A small network was shown many inputs. Here are its activations along a few directions, one row for each input.
In each table, some parts of the input vary, and every possible input appears once, in random order.
A made-up example of a description, with smaller parts first: one of 8 places around a ring, together with either a single point or one of 9 places along a line or (one of 3 separate values, together with one of 6 places along a line).
Shared parts are said once, and a part with two or three values counts as separate values.

Other details of the inputs vary at random and push rows far along two fixed directions, the same in every table; ignore that.

Rows:
row 1: [ -2   4  18 -33 -36  12  -7  16  21 -13 -44]
row 2: [-28   3 -29  10  -1  20  -4 -13   3   5  40]
row 3: [  -3  -19  -26  -14 -102  104   -7   25  -39 -116  -76]
row 4: [ 29   4  29 -27 -14 -33  21 -19   0  -3 -68]
row 5: [ -9   2  35 -22 -27  11   3  19  15 -19 -41]
row 6: [-29   1   3 -11  21 -20   7 -24  22  54  -8]
row 7: [ 19 -25  19 -22 -15 -17  -5  17  19 -26 -57]
row 8: [ 12   0 -24  34  40   0 -14  13 -17  19  85]
row 9: [  8  29  29 -37 -24 -24  27 -26  -2  39 -80]
row 10: [ 11  10  33  -7  35 -19  -7   4  11  32  15]
row 11: [ 21 -11  37 -36  -6 -36  -2   7  30  -9 -67]
row 12: [ 11  22  20  -3  42 -22  11 -22 -14  40  -4]
row 13: [-19  22   4 -18  -3 -17  25 -48  -3  51 -28]
row 14: [ -3 -10   5 -25 -39  18 -13  23  11 -17 -48]
row 15: [  4  -8  42 -15  -7  20 -10  23  -3 -20 -22]
row 16: [ 21   6  16  -3  30 -50   6  -3  26  12   8]
row 17: [ 20   1  13 -14 -21  20  -1  -1 -30  -1 -37]
row 18: [-30  -9 -41  20   0  22  -8  -8  -5   7  45]
row 19: [ 18   5 -39  51  38 -24  14 -15 -21 -14  60]
row 20: [-36   6 -17  28  22   4   6 -18   0  17  61]
row 21: [ -3  23  21  -9  17 -30   7  -2  28  33   5]
row 22: [ 18   7  33  -9  23 -49   5  -3  31   2 -10]
row 23: [ -31  -20 -101   62  -41   98  -10   -3  -61  -83   78]
row 24: [ 12   4  30   7  32 -50  11   2  21   3   8]
row 25: [ 11 -44 -19   4 -47  75 -34  49 -30 -66 -10]
row 26: [ 11  -6 -28  37  42  -3 -18  14 -20  24  81]
row 27: [ -1  -6 -38  30  21 -15  -4  13   1  30  49]
row 28: [-31   8 -25  23  19   5   2 -21   6  20  62]
Each input here is: one of 4 places along a line, together with either one of 2 separate values or one of 5 places along a line.
Question: The inputs of row 4 and row 17 match in every part but the place on the line of 4. If row 24 is changed in the same way as row 4 into row 17, which row does it become?
Answer: row 15
Question: List by row number the other rows that have the place on the line of 4 in common with row 6.
Answer: row 2, row 13, row 18, row 20, row 23, row 28
Question: Change only the choice among 2 separate values in row 3. List by row number the other rows that result.
Answer: row 9

Rows:
row 29: [ -7  21   7  -8  -5  -1  23 -31 -16  25 -27]
row 30: [ 22  -1  10 -13 -32  13  -5  24 -13  -8 -42]
row 31: [-13  13 -10  -7 -24   9  16 -29  -3  -3 -26]
row 32: [-31  27 -17  15  21 -21  20 -35   8  36  32]
row 33: [ -4  22 -10  16  36 -52   9   1  28  54  45]
row 34: [-20 -25  16 -28 -22  27 -17   9  11 -17 -36]
row 35: [ 31 -11  25  -7 -15   3   2  17 -10 -41 -41]
row 36: [ 19  -9  39 -21  -6  12 -13  19  -5 -41 -32]
row 37: [ 15  -6 -17  -7 -37   8  -6  18   1 -23 -16]
row 38: [ 27  -8   8  -2  -4 -16   5   5   8 -35 -17]
row 39: [  9 -22   2 -15 -27  20  -7   6 -16 -15 -52]
row 40: [-19  28  -3   8  33  -2  14 -33 -13  45  32]
row 41: [-31  24   9  -2  15  -5  16 -33   8  36  17]
row 42: [ -18  -49 -122   85  -24   75  -30   35  -42  -80  123]
row 43: [ -2 -15   9 -19  -4  23 -18   3  -8   1 -25]
row 44: [ -8  18  12  11  40 -36  -4   5  19  57  53]
row 45: [ 10   4  17 -16  -8  20 -16  25  -7   5 -12]
row 46: [  2 -19 -15 -10 -16  -1  -4  -7   5  -6 -29]
row 47: [  9   6  15  26  58 -41   4  -2  15  20  63]
row 48: [  8   1  25  -8  19 -36   8   3  30 -11 -10]
Question: The inputs of row 35 and row 38 match in every part but one. If row 39 is changed in the same way as row 35 into row 38, which row does it become?
Answer: row 46
Question: What is each input in this table made of?
Answer: one of 4 places along a line, together with one of 5 places around a ring
Question: Change only the place on the line of 4 in row 40. List by row number the other rows that result.
Answer: row 36, row 43, row 45

Rows:
row 49: [ -2  -8  38 -26   3  -5 -12  14  22  22 -32]
row 50: [-15 -15   4  -9   2 -10  -1   5  27   3 -14]
row 51: [-14  18  19 -29 -11   0  18 -35   4  19 -36]
row 52: [-24 -21 -12  -5 -50  61 -20  17 -14 -38 -11]
row 53: [ 10 -15   7 -10   8 -27  -1   1  26 -11 -16]
row 54: [ -1  -2  -9   5 -31  55  -2   7 -30 -56 -20]
row 55: [-28  15 -52  52  56   7  -9 -12 -17  45 119]
row 56: [ 31  -1  37 -28  18 -38  -6  14  20  24 -30]
row 57: [ -8   5  28 -29   6 -13  -8  -6  15  49 -34]
row 58: [-20   5  40 -28  12   8  -6   6  26  17 -25]
row 59: [ 13  12  34 -26  10 -47   6   1  45  13 -29]
row 60: [ 25  18  27 -19  11 -34  18  -9  -5  35 -50]
row 61: [ 33  10  39 -25  20 -49   9   3   5  30 -42]
row 62: [  6  -8 -51  58  34  24 -21  19 -22 -27 112]
row 63: [ -7   7   3 -14 -14   5  12 -25  -8  13 -23]
row 64: [  8 -13  -5   3 -28  48 -14  22 -24 -68  -9]
row 65: [ 18 -19 -27  21 -40  52  -9  18 -43 -59 -11]
row 66: [  3   1 -73  73  44 -26  17 -22 -27   8  93]
row 67: [  6  26 -45  56  40 -40  21 -16  -9  29  80]
row 68: [  4 -27  -7   1 -30  41 -23  46  -8 -32   2]
row 69: [  2   2  43 -26   6 -15   1  -2  25  -3 -23]
row 70: [ 14  12  46 -20  16 -40  11 -12   9  16 -36]
row 71: [-26  -6  -8 -13  -2 -11   1 -15  20  20 -21]
row 72: [ 25  -1  45 -28  21 -37  -9   4  25  26 -32]
row 73: [ -6  54 -11  20  80 -98  38 -56  25 120  62]
row 74: [-32  18  36 -34   5 -11   6 -24  25  43 -28]
row 75: [  5   0 -46  64  26   7   0   4 -33 -25 106]
row 76: [  8  15  21 -29   5 -23  12 -28   2  48 -44]
row 77: [ -4   6 -63  75  23  18  11 -11 -44 -17 112]
row 78: [-16   1  46 -26  11 -18   1   0  29  33 -24]
row 79: [-23  -9 -30   4 -49  42 -13  19   2 -35   3]
row 80: [ 11 -15 -37   3 -48  52  -7  15 -39 -37 -12]
row 81: [ 11  -2  22 -19   7 -41  14 -13  18  -3 -46]
row 82: [-13   5  28 -25  -7 -19   2  11  42  12 -30]
row 83: [-10   8  -8 -12 -17  36   1 -17 -15  -8 -17]
row 84: [ 26 -17   6   0 -21  18 -12  20 -20 -41 -22]
row 85: [ -3 -19 -17 -10 -43  47 -23  30 -18 -19 -17]
row 86: [ 15  31 -23  46  70 -80  20 -16  10  53  88]
row 87: [-26 -20  -2   2 -36  59 -14  26   0 -52  10]
row 88: [  3 -13 -10   9 -45  45   1   7 -31 -58 -23]
row 89: [ -9 -10 -25  -9 -29  13   9 -19  -6 -18 -33]
row 90: [ 10 -29  -6   6 -36  45 -23  31 -10 -69   5]
Question: What is each input in this table made of?
Answer: one of 6 places around a ring, together with either one of 2 separate values or one of 5 places along a line
Question: The inputs of row 57 and row 72 match in every part but the place on the ring of 6. If row 55 is changed in the same way as row 57 into row 72, which row does it become?
Answer: row 62
Question: The inputs of row 66 and row 89 match in every part but the place on the ring of 6. If row 77 is changed in the same way as row 66 into row 89, which row does it become?
Answer: row 51
Question: Start at row 68 and move only the place on the line of 5, one step at a time. The first step leads to row 49. Which rows follow, in order?
Answer: row 78, row 87, row 58
Question: Start at row 54 and move only the place on the line of 5, one step at a time. The first step leads to row 77. Which rows follow, in order?
Answer: row 88, row 65, row 60
Question: Change only the choice among 2 separate values in row 66. List by row number the other rows that result.
Answer: row 67
Question: List by row number the other rows that have the place on the ring of 6 in common with row 70.
Answer: row 61, row 64, row 75, row 81, row 84, row 86
